Each row below holds a small network's activations on one input, seen along a few directions.
In each table, some parts of the input vary, and every possible input appears once, in random order.
Descriptions start from the smaller parts, as in this example, which fits no table here: values(2) and (point or ring(9) or (line(4) and ring(5))).
Shared parts are said once, and a part with two or three values counts as separate values.
(in the rows, 128 means zero)

Other details of the inputs shift rows strongly along two fixed directions, in all tables alike. That doesn't count.

A family of inputs:
r1: [148 121 129 133  87 119 159 136 112  99 166]
r2: [140 183 120  72 131 157 124  82 134 153 104]
r3: [122 123 131 123 129 139 135 138 153 112 118]
r4: [151 142 117  76  58 149 134  68 123  94 156]
r5: [134 137 134 126 111 138 159 145 129 117 135]
r6: [118 117 127 112 102 133 157 139 130  82 151]
r7: [104 158 117 114 182 126 131 136 118 154  82]
r8: [ 90 138 128 106 180 145 124 132 136 145  88]
r9: [115 147 106 109 133 124 162 139 108 109 124]
r10: [122 116 127 114  92 131 159 143 141  85 142]
r11: [150 129 130 144 116 129 132 132 140 128 145]
r12: [151 124 130 134  80 120 158 139 125  99 163]
r13: [116 121 129 114 130 125 133 139 139 114 117]
r14: [106 156 121 109 182 126 135 139 135 162  88]
r15: [129 110 136 132 114 130 118 125 124 117 137]
r16: [130 144 131 130 149 147 135 144 141 143 107]
r17: [142 134 133 137 120 121 130 137 138 137 134]
r18: [121 154 134 124 172 146 135 150 151 157  79]
r19: [138 125 110 132  90 122 155 123  90  99 167]
r20: [128 104 117 121  85 114 148 121 117  91 164]
r21: [120 114 117 130 118 125 115 113 104 115 137]
r22: [104 140 138 110 165 133 125 145 158 140  73]
r23: [144 133 136 141 114 125 131 132 135 131 149]
r24: [ 93 141 116 104 175 123 121 131 128 136  75]
r25: [129 103 124 124  84 115 151 119 111  91 160]
r26: [172 109 142 183 127  96  50  83 106 199 153]
r27: [139 109 135 139 107 131 124 128 141 117 128]
r28: [123 114 126 111  98 125 159 141 128  81 141]
r29: [173  90 145 182 115  94  42  95 148 175 134]
r30: [164  94 155 183 118 108  38  92 137 179 144]
r31: [162 125 152 173 159 103  51 104 128 210 112]
r32: [133 138 128 126 139 121 133 140 132 138 124]
r33: [111 132 138 119 145 136 124 137 153 130 106]
r34: [123 115 123 121 100 147 156 140 141  81 148]
r35: [185 107 148 195 124 110  46  97 134 192 150]
r36: [ 96 138 126 102 174 125 128 133 139 144  77]
r37: [155 120 127 140  82 127 161 138 127  97 160]
r38: [102 159 123 112 187 140 132 136 130 161  97]
r39: [106 136 134 117 169 153 123 144 156 139  76]
r40: [ 99 162 112 115 188 139 125 134 119 153  95]
r41: [147 129 129 146 118 136 129 132 136 128 149]
r42: [139 107 125 157 139  92  55  93 118 168 122]
r43: [116 120 135 123 138 140 120 133 133 123 123]
r44: [ 91 140 119 107 176 126 123 131 125 137  75]
r45: [133 132 114 137 122 125 125 119  95 129 146]
r46: [150 122 126 130  87 116 157 137 115  98 166]
r47: [122 139 104 118 123 121 153 134 107 110 140]
r48: [127 132 119 116 103 132 176 135 106 104 154]
r49: [141 132 134 142 116 133 128 131 131 131 152]
r50: [164  98 144 168 115 101  67 105 146 157 126]
r51: [119 139 109 122 127 139 150 132 101 111 147]
r52: [165 122 136 165 132 109  85 119 144 171 127]
r53: [ 96 142 137 113 172 148 121 143 156 141  86]
r54: [113 143 118 111 137 146 165 140 116 118 138]
r55: [112 126 136 118 127 145 137 140 140 115 115]
r56: [123 111 128 128 116 126 122 114 115 123 140]
r57: [107 124 126 111 133 132 143 128 123 120 115]
r58: [119 117 133 117 113 134 146 137 127 102 129]
r59: [136 131 124 134 123 117 133 120 115 135 154]
r60: [139 127 126 135 118 112 137 120 111 136 144]
r61: [131 132 125 120 104 142 168 145 113  97 155]
r62: [105 136 134 118 172 156 122 145 159 139  82]
r63: [102 139 141 113 166 136 127 144 155 142  73]
r64: [112 117 119 109 104 129 160 128 121  88 153]
r65: [108 126 130 114 138 140 134 137 135 111 124]
r66: [157 121 124 137  82 124 159 139 130  96 160]
r67: [102 139 141 113 165 143 126 144 153 144  74]
r68: [128 140 130 129 145 135 130 136 127 136 133]
r69: [ 91 141 119 107 175 134 122 130 123 140  76]
r70: [143 123 118 127  88 112 161 126 106 103 168]
r71: [119 116 116 129 121 116 115 113 113 114 141]
r72: [121 113 129 114  98 128 161 140 125  83 141]
r73: [119 114 117 131 121 128 113 114 108 115 142]
r74: [179 110 149 186 128  90  45  93 124 193 155]
r75: [133 135 129 123  97 146 169 147 123  99 153]
r76: [116 116 125 125 128 126 121 115 122 124 140]
r77: [102 128 112 116 139 133 127 123 114 110 127]
r78: [114 153 134 118 157 154 145 151 142 139 108]
r79: [171 108 124 178 102  89  70  86  96 158 180]
r80: [108 135 136 117 167 139 128 144 160 139  70]
r81: [142 128 133 139 121 133 127 131 119 130 152]
r82: [147 129 138 142 110 120 135 133 130 132 139]
Each input here is: values(2) and (point or (line(5) and ring(8))).
Changing only the values(2) part turns r70 into r36. The same change can be made to r54. Which row results?
> r8
Changing only the values(2) part turns r59 into r64. The same change can be made to r19. Which row results?
> r69
Change only the values(2) part in r41. List by row number the other rows that result.
> r34
Change only the ring(8) part in r78. List by row number the other rows that result.
> r5, r12, r17, r23, r49, r75, r82
Start at r3 and move only the line(5) part, one step at a time. The first step leads to r33. Which rows follow, in order?
> r6, r64, r71
Change only the line(5) part in r72. List by row number the other rows that result.
> r25, r44, r63, r80
Change only the values(2) part in r43. List by row number the other rows that result.
> r81

A family of inputs:
r83: [124 140 111 117 164 156  88 116 124 136  70]
r84: [162 147  91 133  95 120 161 137 132 117 170]
r85: [105 149 102 105 164 157 114 111 139 122  66]
r86: [ 85 131 111 119 182  92 121 125 136 144  93]
r87: [ 95 132 105 124 191 125 134 155 101 130  77]
r88: [ 95  87 129 125 102 129 199 203 164  34 127]
r89: [154 163 135 148 111 118 127 144 120 142 154]
r90: [113 105 120 111 112  84 149 124 110  87 166]
r91: [112 149 127 115 156 152  89 117 121 134  71]
r92: [101 147  93  89 158 147 110 116 153 131  74]
r93: [120 174  95  89 106 139 228 158 144  69 158]
r94: [140 116 154  98  80 117 163 126 114 116 151]
r95: [159  89 188 174 138 116  79 138 189 186  71]
r96: [165 151 100 146 102 132 168 134 119 107 162]
r97: [ 82 134 131  96 183 102 125 152 123 137  94]
r98: [139  88 143 136  74 147 123 148 184  60 127]
r99: [154 113 129 128  86 140 169 127  92 111 134]
r100: [109 144 137  86 158 134  83 115 146 141  87]
r101: [139 149 149 144 165 145 145 197 207 135  81]
r102: [122 112 125 136 104 136 136 102 129 117 193]
r103: [ 92 125  93 121 180 101 118 135 128 150  89]
r104: [ 72 173 146  67 154 160 202 170 127 123  59]
r105: [183 100 165 183  93 100  69  86  90 187 134]
r106: [122 130 127 114  74 137 118 116 113  83 145]
r107: [155 109 125 139  81 127 160 104 105 120 138]
r108: [131 116 138 152 103 157 130 124  90 113 182]
r109: [119 104  95 143 111 107 154 127  94  86 149]
r110: [135 127 125 137 151 107  38  67 155 175  96]
r111: [ 74 144 129 118 175 110 126 157 110 136  87]
r112: [162 158 122 145  97 134 161 150 102 107 162]
r113: [129 106 106 138 101 145 133 112 121 122 189]
r114: [183 144 108 156 100 131 148 142 104 117 166]
r115: [106 134 156 116 178 144  93 126 136 174 131]
r116: [ 98 111 163 141 172 175 130 178 197 131  97]
r117: [145 114 120 124  99 116 139 108 125 150 125]
r118: [167  98 136 135  79  95  55  62 129 125 171]
r119: [118 109 117 144 105 107 144 141  77  88 150]
r120: [ 85 137 126  69 120 166 211 145 129  63 178]
r121: [140 125 149 139 148  98  90  85 144 203  92]
r122: [172  88 133 190 104 138  75  95  90 152 194]
r123: [129 126 165 176 163 128  35 102 119 212 137]
r124: [161 151 125 117 102 109 159 130 135 110 180]
r125: [ 95 143 117 125 185 173 138 128 130 147 107]
r126: [107 146 151  77 162 125 157 124 144 153  81]
r127: [207 123 149 175  88  79  66 103 121 173 199]
Changing only one part turns r122 into r87. The same change can be made to r113. Which row results?
> r103
Changing only one part turns r96 into r85. The same change can be made to r112. Which row results?
> r91
What do these inputs look like to the network?
> values(5) and (point or ring(8))
Start at r126 and move only the ring(8) part, one step at a time. The first step leads to r121. Which rows follow, in order?
> r117, r107, r99, r105, r104, r94
